Each row below holds a small network's activations on one input, seen along a few directions.
In each table, some parts of the input vary, and every possible input appears once, in random order.
A made-up example of a description, with smaller parts first: one of 8 places around a ring, together with either a single point or one of 9 places along a line or (one of 2 separate values, together with one of 6 places along a line).
Shared parts are said once, and a part with two or three values counts as separate values.
In the rows, 128 means zero.

Other details of the inputs shift rows strongly along two fixed directions, in all tables alike. That doesn't count.

Rows:
r1: [137 138 154 179  89 107 130 105 161 100 115 143]
r2: [146 183 127 178 213 171 116 133 178 158 103 120]
r3: [151 113 171 132 114  69 124 135 169 105 123 144]
r4: [138 201 103 181 186 175 128 164 163 151 101 133]
r5: [127 121  83  58 162 131 134 105  27 144 155  97]
r6: [132 122  91  60 180 141 125 115  39 150 155  88]
r7: [135 125 138 158  86  90 110 162 156  92 107 158]
r8: [146  91 181 131 115  99 136 120 181 113 117 152]
r9: [141 124 162 133  96  83 157 109 167 118 123 160]
r10: [120  38 129  79  54  86  94  87  39  73 144 105]
r11: [139 125 158 152  99  73 100 127 166 103 117 141]
r12: [118 227  88 164 212 156 113 196 181 160 124 122]
r13: [106 135  71  92 167 169  98 159  56 136 146  98]
r14: [109 109  95  85 152 184 125  87  57 175 140  86]
r15: [ 96 133  82 105 150 205 130 135  84 172 146 104]
r16: [124 133 150 162  78  98 153  96 176 131 115 156]
r17: [115  69 118  89  41  71 118  80  40  79 145 122]
r18: [148 115 152 142  99  86 134 169 162  94 113 165]
r19: [140 100 160 146 111  84  95 125 165  96 110 141]
r20: [148 100 180 131 110  97 139 117 181 118 120 150]
r21: [120 116 143 160  64 123 143 135 169 123 110 161]
r22: [118  50 135 113  44 121 121  69  45  71 140 106]
r23: [112 217  95 181 182 183 134 171 167 149 124 122]
r24: [136 108 159 140 106  92 131 175 171  89 130 160]
r25: [137 143 152 179  82  94 140  96 156  96 115 151]
r26: [133  98  96  52 183 146 114 113  36 145 151  82]
r27: [128  96 170 158  92 116 131 105 180 124 111 146]
r28: [141 203 117 171 204 168 118 129 161 165 113 112]
r29: [ 95 118  78  56 140 187 153 141  41 146 166  95]
r30: [141 112 159 137  86 108 149 152 170 110 113 167]
r31: [105 219  96 172 190 191 144 171 205 194 121 129]
r32: [105 132  70  65 165 167 138 163  42 135 165  90]
r33: [121  41 146  64  44  93 148  77  52  95 156 124]
r34: [153  90 175 133 126  79 120 132 172 101 119 148]
r35: [132 198 123 159 202 169 130 128 187 204 112 120]
r36: [125 198 104 180 194 188 123 167 166 151 117 127]
r37: [140 129 151 153  97  70 107 121 161 102 117 145]
r38: [111 140  90 101 154 175 136  90  76 182 142  97]
r39: [129 104 165 134  88 116 145 155 174 106 128 162]
r40: [122 108 106  54 162 161 136 103  45 163 153  89]
Description of these inputs: one of 5 places around a ring, together with either one of 3 separate values or one of 5 places along a line.
Question: Changing only the place on the ring of 5 turns r38 into r37. The same change can be made to r21. Which row results?
Answer: r7
Question: Change only the choice among 3 separate values in r24. List by row number the other rows that result.
Answer: r18, r32
Question: Change only the place on the ring of 5 in r20. List by row number the other rows that result.
Answer: r10, r14, r22, r26
Question: Change only the choice among 3 separate values in r13. List by row number the other rows that result.
Answer: r7, r12

Rows:
r41: [122 110 125 103 147 152 118 101 102 152 137 104]
r42: [127 118 149 158  70 109 125 145 158  98 118 158]
r43: [140 202 104 148 220 157 109 167 167 169 108 122]
r44: [130 112 120  89 138 142 128 114  93 153 135 114]
r45: [111 133 101 106 133 152 132 148  85 124 148 121]
r46: [121 121 114 120 140 173 133 114 104 147 128 104]
r47: [129 139 107 114 148 127 122  82  70 144 126 107]
r48: [122 144 104 112 141 149 130 151  94 129 139 119]
r49: [113  90 157 124  58 107 155 128 131  91 136 152]
r50: [143 154 170 152 143  99 141 150 216 136 121 158]
r51: [123 134 109 104 125 137 133  75  84 159 141 109]
r52: [125 135  96 108 153 133 119 143  93 135 133 107]
r53: [147 185 119 131 219 148 135 150 175 192 119 126]
r54: [135 190 110 151 204 181 138 156 178 185 110 129]
r55: [128 140 105  99 147 130 119 149  91 123 139 108]
r56: [131  70 165 119  66 101 126  93 121 104 131 129]
r57: [140 169 144 184 130 112 134 170 209 126 109 160]
r58: [123 100 145 122  72  84 123 141 129  79 138 140]
r59: [115 124  96 103 144 145 110 134  88 128 135 110]
r60: [133 119 111  99 163 138 117 116  93 137 130 116]
r61: [110 123 110 113 133 166 139 127 111 146 133 124]
r62: [118 107 146 155  66 109 126 139 155  92 126 158]
r63: [132 199 139 215 125 116 133 133 218 129 105 158]
r64: [133 113 119 111 166 144 111 103  88 135 130 104]
r65: [118 100 142 149  60  99 134 140 144  89 132 156]
r66: [142  69 159 124  79  94 118  92 103  83 127 130]
r67: [142  76 155 117  75  83 122 107 119  87 124 143]
r68: [113 118 117 124 137 175 133 115 106 147 131 106]
r69: [121 139 117 106 145 157 147 142 105 144 136 119]
r70: [140 160 155 196 124 128 118 150 203 120 106 153]
r71: [120 101 116  83 130 142 127 107  91 148 140 117]
r72: [117 101 110  75 136 138 136 110  78 150 149 111]
r73: [144  86 153 120  85  78 131 115 121  92 127 144]
r74: [133 160 156 179 132 120 150 160 230 136 107 166]
r75: [158 194 120 135 234 141 126 157 164 165 119 123]
r76: [136 185 143 199 126  90 120 128 202 124  99 148]
r77: [137 141 156 179 124 107 105 142 192 111 109 140]
r78: [111 144  98 124 116 161 148  85  92 147 139 108]
r79: [131 114 107  95 161 127 126 118  87 135 138 111]
r80: [138  86 158 117  87  77 131 121 128  85 136 143]
r81: [121  93 142 133  70  80 122 139 133  87 131 141]
r82: [118 123 108 104 132 158 148 131  98 145 135 118]
r83: [125 120 107 114 142 145 103 123  79 125 130  95]
r84: [134  87 168 111  73  81 142 120 134  99 139 143]
r85: [113 128 109 136 138 166 114 129 101 132 134 111]
Question: Changing only one part turns r55 into r69. The same change can be made to r76. Which row results?
Answer: r78
Question: Changing only one part turns r61 into r71. The same change can be made to r82. Which row results?
Answer: r53
Question: What is each input in this table made of?
Answer: one of 5 places around a ring, together with either a single point or (one of 2 separate values, together with one of 4 places along a line)
Question: Which other rows agree with r62 in the place on the ring of 5? List them by row number.
Answer: r42, r45, r48, r57, r63, r65, r70, r85
Question: A walk changes only the place on the line of 4. It starts at r80 and steps to r79. List the rest of the walk in order.
Answer: r60, r64
Question: Change only the choice among 2 separate values in r80. List by row number the other rows that result.
Answer: r75
